Here are a small network's activations along a few directions, averaged over the inputs that share one value of a field.
Values that are neighbours, or in one group, have similar rows; names and order tell nothing.

Other fields shift rows strongly along two fixed directions, in all tables alike. That doesn't count.
To show where, the next rows are all for the same value of a field, averaged over different records:
[-53 -50  -8  18 -65 -65 -59  40  33   2]
[ 63  76 -42  12  30  32  44  -3 -25  14]
[ -7  20 -30  27 -37 -44 -25  40  11   8]
[ 60 112 -59  33   7  -9  28  33 -12  13]
[-38 -96  18 -12 -14  18 -21 -31   2   4]
[ 22   3 -18   4   8  22  13 -13 -11   9]
[ -19 -110   29  -21   15   57   -1  -66  -13    6]
[ -2 -39  -1  -4   8  28   5 -29  -8   7]

Field REK:
biroz: [-41 -46  37 -23 -13  -1 -12  14  29 -45]
tiz: [-10   8 -27  21 -27 -35 -22  27  13   5]
fikif: [ 33  93  29   3  39  16   1  19 -11   1]
vaf: [ 29 -16  27  -8  12  14   4 -24 -28  16]
voni: [ 29   9  39 -37  76  51  30 -46 -33  27]
roral: [-37 -33  36 -13  12  17  24 -30  10   9]
vatu: [ 13  98 -47   4 -31 -74   3  63  34 -23]
nom: [ 37   1  -4 -34  18  55  46 -56 -47 -21]
kuzo: [-79 -31  21  29 -37 -82 -58  61  57 -30]
REK is arranged as a 3 by 3 grid.
List every value one step from roral, in the order listed.
Answer: tiz, voni, vatu, kuzo
What is the length, in steps, of the shortest route from nom to fikif?
Answer: 4
A value of REK combines one of 3 hidden first parts with one of 3 second parts; all combinations occur once.
kuzo and tiz share the first part; kuzo and biroz share the second. Which value has the first part of biroz and the second part of tiz?
Answer: nom

Field PUBUD:
vuror: [ 21  25 -23  33  -2 -13  -6  28  -6  13]
nep: [ -2 -23  -6  -7  -6  20  34 -28  -3 -15]
fekas: [ 16  70  -6  24 -30 -41 -24  34  11  25]
segi: [ -3 -44   6  -7 -12 -14 -17  -3 -15 -11]
suna: [ -8   6   3 -22  -7 -30 -24  27  24 -10]
sekid: [ -6 -61  39  -2  17  34 -17 -29   2 -26]
gode: [-15 -21 -12   2 -10  -6 -11  -4  14  24]
guda: [  4 -34   8 -14  12  25  47 -36  -7  -8]
gigu: [ 31  48 -17  10 -16 -33   0  25 -24   7]
mip: [ -6   3 -24   0 -16  12   4  -5   2 -16]
sar: [-22  21  13  -7 -23 -16  -8   8   6 -13]
pasez: [ 10  -3  29  -5  60  51  44 -40 -11  15]
koz: [-20   9 -14  -8 -16 -71 -30  41  23  -5]
dok: [ 45  93 -13 -17  24  19  42  19 -17  -4]
tukup: [ 24  40   4  15  52  40  35 -13  -9   1]
tulo: [-70 -66   3   0 -27 -31 -39  -5  29   8]
fata: [ 47  48 -39   3  13  38  20  -1 -12 -13]
kila: [  6 -78  17 -13  26  56  10 -50 -10  26]
puzib: [-31 -27  18  11  -1   4 -24  19   8 -14]
mase: [-20  -8  14   4 -36 -44 -36  12  -3  14]
PUBUD is arranged as 5 separate groups.
Which other values are in the same group as sekid? Give them in the order they are listed.
Answer: pasez, tukup, puzib
Which other values are in the same group as fekas? Give them in the order they are listed.
Answer: segi, gigu, mase
Which other values are in the same group as nep? Give them in the order they are listed.
Answer: guda, mip, fata
Which other values are in the same group as dok? Give them in the order they are listed.
Answer: suna, sar, koz
